Small tables with named rows and columns. After each table, cells are looked up by row and column.

vezagez:
,kav,zef,lepig,vutego,lor
gud,43,42,43,46,47
taf,53,44,34,50,32
rik,42,43,43,42,43
rerizif,59,42,18,34,9
tidade,4,38,24,53,74
zamimo,45,43,35,45,38
sil,31,53,33,74,51
vosab,68,46,21,47,6
nizisi,46,40,15,50,32

vutego of nizisi: 50
vutego of gud: 46
lepig of zamimo: 35
zef of rerizif: 42
vutego of rik: 42
kav of gud: 43
kav of rerizif: 59
lor of rik: 43
lepig of taf: 34
vutego of tidade: 53
zef of zamimo: 43

Table karefi
,vesizu,rotinuk
zire,5,48
lom,42,27
puvidul,56,20
befef,89,1
mitedir,28,35
mabu,9,45

What is the vesizu of lom in karefi? 42
What is the rotinuk of lom in karefi? 27
What is the vesizu of zire in karefi? 5
What is the vesizu of puvidul in karefi? 56
What is the rotinuk of zire in karefi? 48
What is the rotinuk of mitedir in karefi? 35
What is the rotinuk of befef in karefi? 1
What is the rotinuk of mabu in karefi? 45
What is the vesizu of mitedir in karefi? 28
What is the vesizu of mabu in karefi? 9
What is the vesizu of befef in karefi? 89
What is the rotinuk of puvidul in karefi? 20
Which row has the largest rotinuk? zire

Table vazug
columns: didil, kir, gerugu, nasimov
zusatuk: [210, 73, 242, 162]
gatom: [148, 117, 92, 25]
posa: [161, 28, 77, 129]
motavi: [212, 142, 125, 8]
sunog: [129, 134, 139, 164]
kam: [157, 48, 72, 114]
bafa: [76, 185, 140, 167]

kir of sunog = 134
nasimov of motavi = 8
gerugu of zusatuk = 242
gerugu of posa = 77
didil of kam = 157
didil of bafa = 76
nasimov of posa = 129
kir of motavi = 142
didil of motavi = 212
kir of zusatuk = 73
kir of posa = 28
nasimov of kam = 114
kir of gatom = 117

big =
cols = liluz, pugulov, rasuk, dulol, gol, gupide, loz, zokoneb, nememot
mef: [138, 193, 157, 184, 155, 154, 80, 150, 216]
ditafi: [161, 117, 154, 149, 155, 155, 242, 155, 40]
gunoli: [167, 126, 150, 157, 152, 154, 158, 159, 213]
vedut: [166, 162, 157, 174, 155, 155, 150, 155, 144]
pon: [159, 176, 154, 95, 156, 155, 139, 158, 185]

loz of mef: 80
gupide of gunoli: 154
zokoneb of gunoli: 159
rasuk of mef: 157
rasuk of vedut: 157
liluz of pon: 159
dulol of pon: 95
dulol of vedut: 174
nememot of mef: 216
nememot of ditafi: 40
pugulov of pon: 176
zokoneb of vedut: 155
zokoneb of ditafi: 155
rasuk of ditafi: 154
gupide of mef: 154
loz of ditafi: 242
liluz of ditafi: 161
liluz of mef: 138
gol of gunoli: 152
liluz of vedut: 166

fis:
           bog   faba   raz   sepu   lan    suz  gareso  tarubo   guza
zug      -1260  -5736  3209   4723  3167   -435    3159     579  -3060
finu      7529  -5889  7688  -1175   261  -2025   -1568    9357  -1026
tuzafo    4625  -2983  8218   5258  2016    774    3147    5872   6636
runaker   7502  -5895  6933   -770  -589  -2569    -127    9554   -271

What is the lan of tuzafo in fis? 2016
What is the guza of tuzafo in fis? 6636
What is the guza of finu in fis? -1026
What is the faba of finu in fis? -5889
What is the tarubo of finu in fis? 9357
What is the bog of zug in fis? -1260
What is the lan of finu in fis? 261
What is the gareso of zug in fis? 3159
What is the suz of tuzafo in fis? 774
What is the guza of zug in fis? -3060
What is the sepu of finu in fis? -1175
What is the tarubo of zug in fis? 579
Which row has the largest raz? tuzafo

